Each row below holds a small network's activations on one input, seen along a few directions.
In each table, some parts of the input vary, and every possible input appears once, in random order.
A made-up example of a description, with smaller parts first: one of 8 places around a ring, together with either a single point or (one of 2 separate values, together with one of 4 places along a line) or one of 11 places around a ring.
Shared parts are said once, and a part with two or three values counts as separate values.
In the rows, 128 means zero.

Other details of the inputs shift rows strongly along two fixed directions, in all tables alike. That doesn't count.

Table:
x1: [120 134 153 150 156  92 154 158 187  87 102 166]
x2: [133 148  74  77  96 197 126  51 122  84 185 143]
x3: [130 108 167 141 162  76 141 150 181  75 113 163]
x4: [ 93 134  79  44 105 214 103 103 122 112 150 160]
x5: [136 150 117 185 107 140 136 140  84 203  95  80]
x6: [114 155  67  52  91 174 129 116 100 111 166 179]
x7: [ 97  98 178 142 174 119 118 151 202  82  97 143]
x8: [123 133 134 179  95 124 115 162  73 201 112  71]
x9: [150 112 139 172 107 117 107 136  72 191 114  70]
x10: [155 120 133 175 112 125 121 125  75 193 107  74]
x11: [141 122 155 145 168  91 156 134 188  80 101 169]
x12: [111 121  84  44 121 209  98  83 112 108 159 160]
x13: [115 114 168 144 153  76 138 169 180  79 116 161]
x14: [148 142  69  53 106 175 133  81 100 110 159 177]
x15: [124 118 178 115 188  62 136 143 201 101 131 143]
x16: [124 157  62  57 101 177 140  99 102 112 157 179]
x17: [119 127 159 177 150 114 148 120 194  67 127 115]
x18: [114 137 153 177 143 122 151 137 196  72 123 111]
x19: [143 125 146 149 136 106 111 123  89 221 129  51]
x20: [126 123 138 176  96 118 108 161  69 197 117  68]
x21: [133  98 152 175 134 160  86 119  91 195 102  56]
x22: [129 122 157 146 164  87 155 145 184  80 105 166]
x23: [139 144 119 184 111 137 137 133  81 201  96  79]
x24: [127 141 126 182 101 131 127 151  77 202 104  75]
x25: [145 124 132 177 111 125 125 131  73 195 107  73]
x26: [130 137 144 151 130 110 113 135  89 225 126  50]
x27: [102  94 180 141 180 116 116 144 201  79 100 145]
x28: [135 156  61  59 107 180 143  88 103 113 153 180]
x29: [128 101 173 138 156  69 126 162 180  72 120 159]
x30: [133 121 137 176 103 118 115 149  69 196 114  69]
x31: [163 130 126 178 117 135 131 115  82 195  99  80]
x32: [115 162  80  21 117 160 119 101 117 136 182 158]
x33: [141 108 180 112 191  61 130 131 204  98 133 146]
x34: [137  97 174 135 157  69 121 156 182  71 120 159]
x35: [129 131 132 180 103 124 123 150  71 199 109  71]
x36: [121 136  75  44  91 163 113 113  92 105 176 173]
x37: [116 132 156 177 147 117 150 128 194  69 125 113]
x38: [130 135  74  45  96 165 119 101  92 106 172 173]
x39: [120 153  65  54  98 174 136 104  99 111 162 178]
x40: [123 143  70  49  98 169 129 102  94 108 168 175]
x41: [140 104 169 138 163  76 137 144 183  73 114 163]
x42: [111 148  73  46  84 168 114 127  97 109 175 177]
x43: [137 117 160 144 167  86 152 139 185  78 106 167]
x44: [137 135 132 210 101 154 123  99  89 181 125  29]
x45: [125 117 162 145 162  82 150 151 182  79 109 164]
Each input here is: one of 5 places along a line, together with either one of 3 separate values or one of 6 places along a line.
Question: The inputs of x35 and x40 match in every part but the place on the line of 5. If x13 is changed in the same way as x35 into x40, which row does it become?
Answer: x30
Question: The inputs of x7 and x21 match in every part but the place on the line of 5. If x20 is changed in the same way as x7 into x21, which row does it become?
Answer: x34
Question: Start at x5 and move only the place on the line of 5, one step at a time. The first step leads to x23. Which rows follow, in order?
Answer: x28, x11, x31
Question: Which other rows does x7 become when the choice among 3 separate values takes its other values? List them by row number.
Answer: x26, x37
Question: List by row number the other rows that have the place on the line of 5 in common with x29.
Answer: x3, x11, x12, x19, x25, x38, x43, x44

Table:
x46: [123 126 161 127 147  73 132 154 155 108 116 160]
x47: [120 120 132 191  82 158  92 135  53 213 127  19]
x48: [148 131 113  92 124 114 130 120 117 123 147 153]
x49: [124 115 143 154 150 121 153 139 178  87 107 138]
x50: [121 150  90  51 120 167 132  80 124 134 172 126]
x51: [131 147  79  94 105 182 133  84 111 105 157 147]
x52: [128 125 148 190 110 102 114 175  62 232  92  58]
x53: [137 145  76  96 108 180 136  78 111 104 160 143]
x54: [129  81 178 139 179 102 115 144 185 108 101 144]
x55: [116 131 149 161 146 124 134 150 177  89 108 148]
x56: [137 119 171 142 161  60 137 156 162 103 109 148]
x57: [125 149  81  92 103 185 131  91 111 107 152 150]
x58: [127 125 142 135 131  96 126 159 117 151 116 130]
Question: What is each input in this table made of?
Answer: either one of 3 separate values or (one of 2 separate values, together with one of 5 places along a line)

Table:
x59: [124 138  97  64 118 134 128 132 119  83 162 207]
x60: [141 132 130 162 110 116 114 159  85 184 114 115]
x61: [120 133  99 154 109 188 115  88  68 189 135  63]
x62: [135 114 140 144 128 123  91 138  99 186 115  72]
x63: [123 121 185 229 144  83 143 148 177 111 107  75]
x64: [132 127 136 173 117 102 141 145 125 140  90 126]
x65: [120 147 120 111 126 141 142 106 187  57 153 162]
x66: [124 165  23  31  55 209 132  77  35 129 173 175]
x67: [113 127 146 116 176 136 136 106 209  51 126 174]
x68: [144 129 145  79 170  71 147 132 190  79 136 197]
x69: [133 125 104  71 112 183 110  88 118 117 150 144]
x70: [134  93 184 192 150 111 116 138 142 152  97  76]
x71: [149 116 175 178 155  55 139 153 123 174 106  89]
x72: [102 116 171  88 177  78 136 166 224  54 124 197]
x73: [130 109 134 147 121 125  96 135  80 192 124  61]
x74: [112 139  88  89  83 172 107 125  42 208 152  88]
x75: [127 146  85  83 119 164 157 115 136  63 151 178]
x76: [140 129 142 193 132 116 151 152 143 135  91 103]
Question: What is each input in this table made of?
Answer: one of 2 separate values, together with either a single point or one of 8 places around a ring
Question: Which other rows does x74 become when the place on the ring of 8 takes its other values? List them by row number.
Answer: x59, x61, x63, x66, x70, x73, x75
